A small network was trained on invented records. Each row is its activation on one of them, seen along a few directions.
After each row come some of the record's fields: T, U, L, E, N, V.
Not every record has every field; a missing one is written none.
The largest differences between rows may come from other fields.
Strong random noise was added to every row along 8 fixed directions; ignore it. To show where, here is one row again and again, with new noise each time:
[-560  254  297  -33  -56  -66  107  -58 -233  -29   44 -187 -189  239
 -115  140  239  -25 -512  346  147  194 -206  239   31]
[ 316  396   54 -146  -21  221  354   67 -153  -14  -27  -43  -89 -338
  252  -30   -9  254  254  189   26   93 -105   40   24]
[  80  531   21  103  -57 -124   90 -106 -168 -124 -228 -313 -146 -269
  220   64  -29 -231 -103  342  116  -38  -66  -20  -20]
[  66  121  122  313  264 -106  141 -261    7  364 -364 -251   85 -399
  299  -89 -107  204  434    5  -32 -121 -400  335   54]
[  31   49  147  -32  -68   62  -97   -9 -149    1  129  -41    4  293
   25  327  341  -36   22 -255 -127  145 -127  -39   70]
[-567 -245   25  112  262 -104   39 -208  222  464 -288 -126  -39  169
 -186 -207   79  -42 -469   57   30  -13 -255  320 -198]
[  -9 -293 -189 -522 -185  528  256  351 -378 -144  -77  -64  -46  324
  203  -69  -16  228  240 -203  118  424  142 -323   78]
[ -28  -25  107  -74  -28  -16  169  -69  -93  -49  -43 -167  -88   86
  249   33   95 -243 -179 -112   30  -35  -80 -127  -47]
[  47 -109 -208 -232  187  317  362   49  193  402 -134   88  -54  -20
  -46 -380  103  149 -177  -15  -83  110  -49  -13 -328]
[ 332  155 -131   70  -83  -30 -465    4  160  -50 -135   52   47  -58
  -72  438  -27  -17  256 -176  -69  -50   41   53  151]

[  14 -314  -93  152   75 -300   13 -168  217   -9  -67  -62   76 -165
  190 -260 -234 -411 -221  -85   15 -396  136 -262 -174]  <T:t3 U:u1 L:none E:none N:n2 V:v1>
[-147  153  -47 -132 -120  -76  122   65  -67 -263 -240 -118 -147 -262
  197  -43 -142 -110  -69  214  304  -40   29 -112   50]  <T:t4 U:u1 L:none E:none N:n2 V:v1>
[ 160  223   53  385  -38 -293 -282 -167 -166 -106  -96 -249  138 -145
  199  277  -83 -161  344    0  -58 -136  -46  -37  194]  <T:t5 U:u1 L:none E:none N:n2 V:v1>
[ 393  -97   74   44  -79 -325   57 -126   60 -317   62  -56   87 -299
  488  -18  -58 -478   78 -350  -34 -449   79 -426  -42]  <T:t4 U:u2 L:l2 E:e2 N:n3 V:v1>
[ 284  -78 -186 -195 -151  132  -70  174   65 -255  -30  172  -17 -160
   72   66 -224   45  280 -117  132  -28  202 -222   93]  <T:t2 U:u1 L:none E:none N:n2 V:v1>
[ -60  189 -175 -258  -45  335  349  167 -280  -13 -258 -191 -109  -87
  145 -225 -111  206   85  315  148  302   40  -62  -28]  <T:none U:u2 L:l2 E:e2 N:n1 V:v1>
[ -64   19  101   14  133 -148  203 -137  253  101  103   89 -103  -80
  -77 -251  136 -272 -502   42  -36 -223  -45   -9 -316]  <T:t1 U:u2 L:l2 E:e2 N:n3 V:v1>
[ 163 -214 -137   49   56   18   27  -40   69  -21 -107  -37    4  -81
   93 -138 -470 -126   37   21   33 -196  193   17    4]  <T:t2 U:u2 L:l2 E:e2 N:n4 V:v1>
[ 164 -305 -225 -139   -1  -14  -24   31  254  -53 -176   57   34 -171
  143 -220 -337 -152  -51 -112   39 -279  221 -220 -116]  <T:none U:u2 L:l2 E:e2 N:n1 V:v1>
[-213   39   88  -43  -82  -87   67   12 -188  -77  136  -77   44  115
    6  -85  145   19 -188   70    5   47   -2 -108  -68]  <T:none U:u2 L:l1 E:none N:n2 V:v1>
[-414 -108  -40  384  322 -160  -96 -239   82  470 -430 -216  101  -36
 -126 -281 -191  125   65  132   -2  -41 -259  409  -73]  <T:t4 U:u2 L:l2 E:e2 N:n1 V:v1>
[-355  -38  -91    2  -13  -81  119  -24 -234  -11 -290 -323  -12   45
  159 -243 -105  -81 -130  176  168   62  -15 -120  -70]  <T:none U:u1 L:none E:none N:n2 V:v1>
[ 388  329  -98 -133 -182  106 -135   88   30 -303  214   86 -169  116
 -120  203   56 -385 -317   83  -51   39  290 -233  -89]  <T:t2 U:u2 L:l2 E:e2 N:n3 V:v2>
[  60  -58  174   11  -29  -72   14  -68   34  -50    7  -11   19 -114
  198  144    7   32  149 -154   17 -121 -132   60  137]  <T:none U:u2 L:l2 E:e2 N:n2 V:v2>
[ 143 -324  212  -52   68   -2   41   -6  152   91  409  307  135   57
   -3   54  229  131  116 -382 -209  -83  -86  -38    1]  <T:t3 U:u2 L:l2 E:e1 N:n3 V:v2>
[-156   29  548 -154 -158 -211  428  -46 -207 -400  375  -30  -73 -215
  415  -44 -121   55 -181  164  195 -253 -115   28  148]  <T:none U:u1 L:none E:none N:n2 V:v1>
[-264  218  108  131   57  152 -124   19 -161   68 -140  -93 -128   75
 -248  271 -261  333  100  444  144  260 -107  614  325]  <T:t2 U:u2 L:l2 E:e2 N:n4 V:v2>
[-162 -270  553 -212 -126   11  481   38 -302 -255  410   35   83  -91
  419  -39  -69  421  241  -92  119  -53 -183   68  282]  <T:none U:u1 L:none E:none N:n2 V:v1>
[-348 -498 -161  347  135 -362 -260 -206  -28  159 -366 -383  189  221
  163 -179 -165 -426  -23 -297  -12 -197    7 -202  -67]  <T:t4 U:u1 L:none E:none N:n2 V:v1>
[-144 -269   73 -269   33  119  166   87  196  104  217  267  -20  131
 -124 -124   77  164 -287 -101  -61  -30   16   55 -113]  <T:none U:u2 L:l2 E:e2 N:n1 V:v1>
[-115 -185 -162  -76 -171  -61 -305  133    0 -268  -94   37   13   49
  -90  160 -328  -34   10   86  164  -61  277  -36  188]  <T:t5 U:u2 L:l2 E:e2 N:n4 V:v1>
[-485  189  282   68  -31   -5   66   57 -424  -73    5 -163  -36   11
  -12  128  -94  413  166  374  202  239 -208  342  322]  <T:t1 U:u1 L:none E:none N:n2 V:v1>
[ 145  280   99  120 -112  -33   18  -72 -395 -128  -56 -371   -5  196
  279  254  334 -313  131 -131  -89  145 -102 -244   64]  <T:none U:u2 L:l2 E:e2 N:n6 V:v2>
[-223   60   44  -68 -234    4 -199  124 -366 -237   56 -120   44  365
  -15  367  486  -51  144 -255   62  389  -81 -238  211]  <T:t1 U:u1 L:none E:none N:n2 V:v2>
[ 599  338 -131 -326   -6  511  263  231  134  -24  152  315 -203 -235
  -54   57 -203  239   88  219  -52  133  182  101  -12]  <T:t2 U:u2 L:l2 E:e2 N:n1 V:v2>
[  88 -424  146  -98  -20  242  352    4 -410  -73   78 -150   58  264
  426 -129  -31  -14  374 -406  -14   86  -48 -269   81]  <T:t2 U:u2 L:l2 E:e2 N:n4 V:v1>
[ -10   18   -2  209  240 -159  583 -349  -58  253  -79 -397 -102   -5
  361 -611   73 -711 -617  117 -118 -240  -32 -351 -556]  <T:t3 U:u1 L:none E:none N:n2 V:v1>
[ 149  -60   95  -11   61   60   87  -30  111  144  102  100   56    7
    2   51  143  116   86 -150 -151  -50  -86   79   -9]  <T:none U:u2 L:l2 E:e2 N:n6 V:v1>
[-212 -384  206   18  142   54  582 -138 -327  115    1 -266   67   41
  458 -517 -109   25  141 -107   45    5 -172 -105  -74]  <T:t3 U:u1 L:none E:none N:n2 V:v1>
[ 142 -332   79 -244  129  311  280   52  217  296  247  308   14  197
  -16 -108  376  182   10 -475 -212   87 -157  -76 -175]  <T:t4 U:u1 L:none E:none N:n2 V:v2>
[ 435  455  221  133   44  -63  310 -158 -148  -75  256 -118  -92 -160
  266  -46  231 -357 -105   42 -201 -149  -62 -209 -210]  <T:t1 U:u2 L:l2 E:e2 N:n3 V:v1>
[-100  -17   82   66   53   48  191   -5 -381   76   -8 -171  107   42
  179 -146   60  180  310   19  -51  136 -123  -23   61]  <T:t5 U:u2 L:l2 E:e2 N:n6 V:v1>
[ -12   99 -167 -119 -264 -155 -215   95   41 -472   75   50 -140  -40
 -127  -19 -447 -330 -447  395  225 -194  462 -209  -33]  <T:t3 U:u1 L:none E:none N:n2 V:v1>
[-365 -459  -88    2  184   60  -58   50  110  287 -187  106  174   -4
 -190 -233 -268  513  225   -1   47   48  -71  344   83]  <T:t4 U:u2 L:l2 E:e2 N:n5 V:v1>
[ 132  374 -183  -65 -153    2 -257  117  178 -207 -150   89  -88 -254
 -245  180 -290  123  -51  449  155  -26  211  216  131]  <T:none U:u2 L:l2 E:e2 N:n6 V:v1>
[ 164  -84  -64   55   43 -166   90  -81  239  -77   21   88   16 -356
   96 -320 -429 -108  -81  142   70 -366  183  -37 -121]  <T:t3 U:u1 L:none E:none N:n2 V:v1>
[-275 -297  304 -139   45  -43  173   21  158   82  232  260   82 -158
  -33  -92 -140  541   49   24   76 -126 -161  353  139]  <T:none U:u1 L:none E:none N:n2 V:v1>
[ 645 -199 -312 -237   81  192  251   54  417  110   11  293   22 -258
  206 -277  177 -207   94 -505 -152 -162  113 -481 -329]  <T:t2 U:u1 L:none E:none N:n2 V:v2>
[ 142   11 -394   75  129  145  -74   31  -96  243 -222 -135   64  153
  -71 -201  189 -179   69  -67 -201  168  113 -347 -288]  <T:t3 U:u2 L:l2 E:e1 N:n3 V:v1>
[ 208 -270 -200 -130   27  341 -251  135  119  193   87  228   62  479
 -254  222  128   98  144 -466 -221  231   91    0   11]  <T:t1 U:u1 L:none E:none N:n2 V:v1>
[ -18  -34   41  100  162  151  233  -53 -271  292  130 -156   94  269
   28 -324  272   10    6  -44 -277  164  -78 -149 -265]  <T:t5 U:u2 L:l2 E:e2 N:n3 V:v1>
[-443  -94  330  -83  -25  -15  179    4 -223   59  424   64   17  427
 -122   -1  613   80 -304 -106 -108  225 -202  -58  -83]  <T:t5 U:u1 L:none E:none N:n2 V:v1>
[-251   -5    4 -187 -264 -130  157   74 -250 -416   82 -202  -70  153
   99 -150  -66 -328 -463  235  195   -9  257 -303  -43]  <T:none U:u2 L:l2 E:e2 N:n6 V:v1>
[-172  124  336  325   -3 -315 -379 -158 -129  -65  133  -24   96   61
  -75  446  219   26  216 -137  -53  -28 -260  247  283]  <T:t2 U:u2 L:l2 E:e2 N:n1 V:v1>
[  83 -339  -83 -149  158  280  367  -25  120  276   22   45 -101  245
   93 -307   90 -212 -258 -257 -106   23   -9 -233 -310]  <T:t2 U:u1 L:none E:none N:n2 V:v2>

Which values does each new row have?
[-630 -149  -76   56   42   -2  -70  -30  -76   71 -422 -228 -107  215
 -229  -75 -150  -13 -209  275  299  201  -73  254   59]  <T:t2 U:u2 L:l2 E:e2 N:n6 V:v1>
[-395 -196  104   98  246 -160  372 -191   85  243 -285 -197  -34 -206
  214 -410  -39 -113 -239   84  116 -164 -247   83 -174]  <T:t4 U:u2 L:l2 E:e2 N:n1 V:v1>
[-118 -186   35 -229 -169  110  -42  132 -163 -234  -12  -43  -48  227
  103  159  -78  -27  -22 -101  105   76   90 -138  145]  <T:none U:u2 L:l2 E:e2 N:n1 V:v1>
[ 171  218  225 -124 -105  227    4  106 -121 -115  443  225  -87  283
 -157  349  145  158  -58  -21 -134  159   20  177  143]  <T:t1 U:u2 L:l2 E:e2 N:n2 V:v1>
[ -22  -29   90    2 -134 -179  -15  -35  -89 -269   24 -142  -13  -32
  186   68 -129 -199  -86   50   88 -163  102  -69   95]  <T:none U:u2 L:l2 E:e2 N:n4 V:v1>
[  -5 -128  -87    5   26   42   -4  -16   33   30  -91  -24  -17    0
    5 -103 -186  -33   51  -24   74   11   30  -12    7]  <T:t2 U:u1 L:none E:none N:n2 V:v2>
[-308  139  170   52 -177 -380  -29 -147 -113 -308  -43 -270 -105   38
  205   89   90 -493 -474  108  192 -143  -31 -182   10]  <T:none U:u1 L:none E:none N:n2 V:v2>
[ 152  343  131    3  -79  -34  285  -10 -302 -244  -45 -196  -68 -308
  343 -106 -121  -34  190  227  111  -54  -33 -139   21]  <T:t4 U:u2 L:l2 E:e2 N:n3 V:v1>
[ 209  -65  226  228  -26 -239  -79 -203 -187 -227  -22 -288   10   72
  431  229 -151 -453  167 -314  -45 -254  -62 -114  151]  <T:t1 U:u2 L:l2 E:e2 N:n3 V:v1>
[   1 -148  170 -104  -36 -168 -155   11  463 -108   78  358   19 -382
  -84  147 -430  375   25   78  172 -358  -16  422  224]  <T:none U:u1 L:none E:none N:n2 V:v1>
[ 234 -257 -101 -173  -60 -120 -230   53  511 -125  171  366   40  -67
 -151   25 -128 -131 -277 -207  -73 -351  261  -88 -109]  <T:none U:u2 L:l2 E:e2 N:n3 V:v1>
[ 300  -27  -33 -186 -216  -75 -199   79  245 -300  148  174  -32  -10
   58  303   -8 -220 -111 -215   14 -164  198 -200   77]  <T:none U:u1 L:none E:none N:n2 V:v2>
[ 342  282 -192   -1   70  177   52   77   36  249   33  115   66  -52
 -128  -70  524  114  247 -127 -247  224  -77 -179 -208]  <T:t5 U:u2 L:l2 E:e2 N:n6 V:v2>
[ 295   19 -185  -92 -164   95 -457  178  142 -158 -138  150   27   -9
 -135  452 -164  165  397 -143   22   32  158   76  289]  <T:none U:u2 L:l2 E:e2 N:n6 V:v2>
[-373 -199  -61  190   27 -395 -136 -157  111  -36 -374 -223  101 -279
  119 -214 -443  -47  -41  191  244 -291   -2  109   60]  <T:none U:u1 L:none E:none N:n2 V:v1>
[-120  665   17   23 -189   21 -192   83 -260 -140   42 -128 -121  147
 -253  364  373    8 -192  395   14  341  -15   37   63]  <T:none U:u1 L:none E:none N:n2 V:v2>
[-144  535 -220  260  153    5 -335   -3   57  484 -110   79  186 -118
 -618  -48  267  608  138  433 -189  290 -155  389 -125]  <T:none U:u1 L:none E:none N:n2 V:v1>
[-178  101  -55  110  104  215 -142   46 -147  282  -61  -25   18  251
 -297   34   72  333  176  147  -76  354 -102  282   49]  <T:t3 U:u1 L:none E:none N:n2 V:v2>
[-255  167  537  -22 -258 -369   21   -1 -166 -504  427   72   12 -233
  131  213 -116  205  -75  265  205 -235  -52  156  314]  <T:none U:u1 L:none E:none N:n2 V:v1>
[-284  106  -92  209  -21 -290 -310 -111   30  -43 -443 -257   -4 -141
   18  118 -281  -74   20  222  213  -92  -44  189  160]  <T:none U:u1 L:none E:none N:n2 V:v1>
[ 466   67 -103  132   71  105  -73  -76   55   67 -131  -59    9 -103
  104   92 -168 -101  346 -133  -95  -38   20   38   62]  <T:t2 U:u2 L:l2 E:e2 N:n6 V:v2>
[-240  186  172  -36   27  229  174   92 -278   96  117    4  -78  199
 -161  119  278  344   68  174   23  403 -210  285  158]  <T:t2 U:u2 L:l2 E:e2 N:n4 V:v2>
